Each row below holds a small network's activations on one input, seen along a few directions.
Each table varies a few parts of the input and shows all the possible inputs, shuffled.
A made-up example of a description, with smaller parts first: one of 3 separate values, together with either a single point or one of 9 places around a ring or (one of 4 places along a line, together with one of 8 places around a ring).
Shared parts are said once, and a part with two or three values counts as separate values.
In the rows, zero is written as 128.

Other details of the inputs vary at random and push rows far along two fixed directions, the same in every table; ignore that.

Table:
R1: [127 132 128 129 129 126 130 140 120 128 141 129 111 131 133 122 118]
R2: [121 128 121 123 131 128 126 130 121 125 126 127 116 125 129 115  98]
R3: [140 139 146 138 123 123 140 168 111 132 177 139  96 145 144 137 158]
R4: [136 113 138 135 142 106 156 160  79 110 176 156  74 133 156 107 130]
R5: [125 148 125 133 115 143 110 115 168 150 101 111 169 130 113 157 153]
R6: [112 130 104 121 132 132 113 101 133 124  82 116 137 110 115 108  66]
R7: [109 129 103 120 134 131 114 100 133 125  82 117 137 109 116 108  66]
R8: [120 134 123 127 130 127 129 133 116 127 125 131 113 122 132 117 101]
R9: [133 111 130 128 137 115 144 142 106 116 155 143 103 133 144 114 131]
R10: [131 132 134 131 129 123 135 151 109 125 156 135  98 134 139 121 123]
R11: [133 114 130 130 133 120 137 132 125 123 143 135 125 134 135 126 146]
R12: [133 124 144 126 128 128 132 126 123 124 137 129 130 124 121 136 144]
R13: [133 142 138 137 124 125 136 155 112 132 156 136 103 136 140 133 141]
R14: [112 124 101 116 133 133 110  95 140 123  80 112 142 112 111 105  61]
R15: [109 129 104 119 134 132 115 101 131 125  83 118 136 109 117 107  64]
R16: [122 129 121 124 131 127 126 130 121 125 126 127 115 125 129 115  99]
R17: [143 116 139 130 132 119 147 142  95 117 147 153 109 135 150 118 151]
R18: [131 132 126 132 114 145 109  92 193 151  87 107 208 132 105 173 192]
R19: [126 142 128 129 115 142 114 122 167 149 116 113 164 136 117 156 161]
R20: [135 120 143 123 127 131 129 122 133 124 136 124 138 128 117 138 148]
R21: [155 131 153 137 110 138 133 139 155 147 148 134 168 157 135 174 242]
R22: [129 120 127 131 132 123 136 129 126 127 132 136 129 129 136 129 142]
R23: [123 135 123 129 129 127 127 132 117 127 125 129 114 123 131 119 103]
R24: [133 115 129 127 129 127 128 117 142 127 125 126 147 131 124 135 150]
R25: [125 137 129 132 128 126 130 140 116 129 136 132 111 127 134 125 118]
R26: [129 133 128 129 127 126 129 140 120 127 140 128 112 132 131 123 117]
R27: [125 129 122 125 130 127 126 131 121 124 128 126 114 127 129 116 100]
R28: [107 128 104 118 134 132 115 101 131 125  82 119 136 108 117 106  64]
R29: [128 142 127 130 115 142 113 121 167 147 114 112 163 136 115 155 157]
R30: [140 111 142 130 136 114 146 145  99 112 166 143  98 133 140 118 139]
R31: [138 123 145 128 123 132 128 124 144 131 140 123 149 134 118 150 172]
R32: [122 135 123 129 130 126 127 132 117 126 124 129 113 123 131 118 102]
R33: [134 120 136 130 131 123 135 126 124 123 135 133 130 127 128 132 147]
R34: [132 123 138 127 127 130 128 118 135 127 126 125 143 124 118 140 148]
Description of these inputs: one of 2 separate values, together with either a single point or one of 6 places along a line or one of 10 places along a line.
Q: Changing only the choice among 2 separate values turns R14 into R6. The same change can be made to R20. Which row results?
A: R12
Q: Change only the place on the line of 10 in R25. List by row number the other rows that result.
A: R5, R6, R7, R8, R13, R15, R23, R28, R32

Table:
R35: [126 133 120 119 115 149 103  90 180 144  78 103 194 127 102 151 145]
R36: [131 112 136 123 136 122 135 119 114 113 133 131 122 119 123 120 121]
R37: [118 127 114 125 122 142 107  85 184 144  76 105 196 120 103 153 147]
R38: [147 210 177 166  87 146 128 222 148 184 215 125 108 173 144 213 252]
R39: [125 109 112 123 139 120 134 111 114 116 104 140 130 120 138 105 107]
R40: [127 119 130 129 140 112 144 150  92 112 161 142  80 127 143 105 102]
R41: [134 204 149 165  96 142 125 207 146 181 183 128 108 165 152 189 210]
R42: [126 121 134 122 134 124 129 125 117 115 137 123 112 118 117 118 100]
R43: [134 121 137 125 136 117 142 154  86 110 166 141  76 130 141 102  99]
R44: [128 110 127 120 135 126 129 102 126 116 107 128 144 115 119 121 120]
R45: [132 124 126 130 133 117 140 153  98 119 154 143  89 136 149 107 112]
R46: [121 121 124 118 126 139 110  86 164 130  88 105 176 114  97 141 124]
R47: [126 125 132 122 130 128 124 125 128 121 135 119 120 123 116 124 107]
R48: [118 105 106 121 141 122 129  94 124 115  86 134 143 110 128 104  95]
R49: [138 108 139 125 141 111 151 144  74 102 157 153  82 124 147  98 111]
R50: [131 132 119 130 117 141 117 107 169 148  93 122 185 137 125 153 176]
R51: [130 122 135 124 134 120 136 144 102 114 157 132  90 127 130 110  99]
R52: [132 121 123 129 134 117 141 147  97 118 145 147  95 135 151 104 114]
R53: [116 109 107 120 139 124 124  94 132 118  89 126 145 111 121 109  93]
R54: [130 116 126 120 133 126 130 117 113 116 116 133 125 122 129 111 109]
R55: [123 128 118 127 129 128 124 126 136 130 122 124 130 129 128 123 115]
R56: [123 138 123 130 118 140 113 116 173 148 112 110 168 134 114 156 157]
Q: Describe the family of inputs behind these rows.
A: one of 2 separate values, together with either a single point or one of 10 places around a ring
Q: Change only the choice among 2 separate values in R48. List by row number the other rows that result.
A: R44
Q: Change only the place on the ring of 10 in R37. List by row number the other rows that result.
A: R39, R40, R45, R48, R50, R52, R53, R55, R56
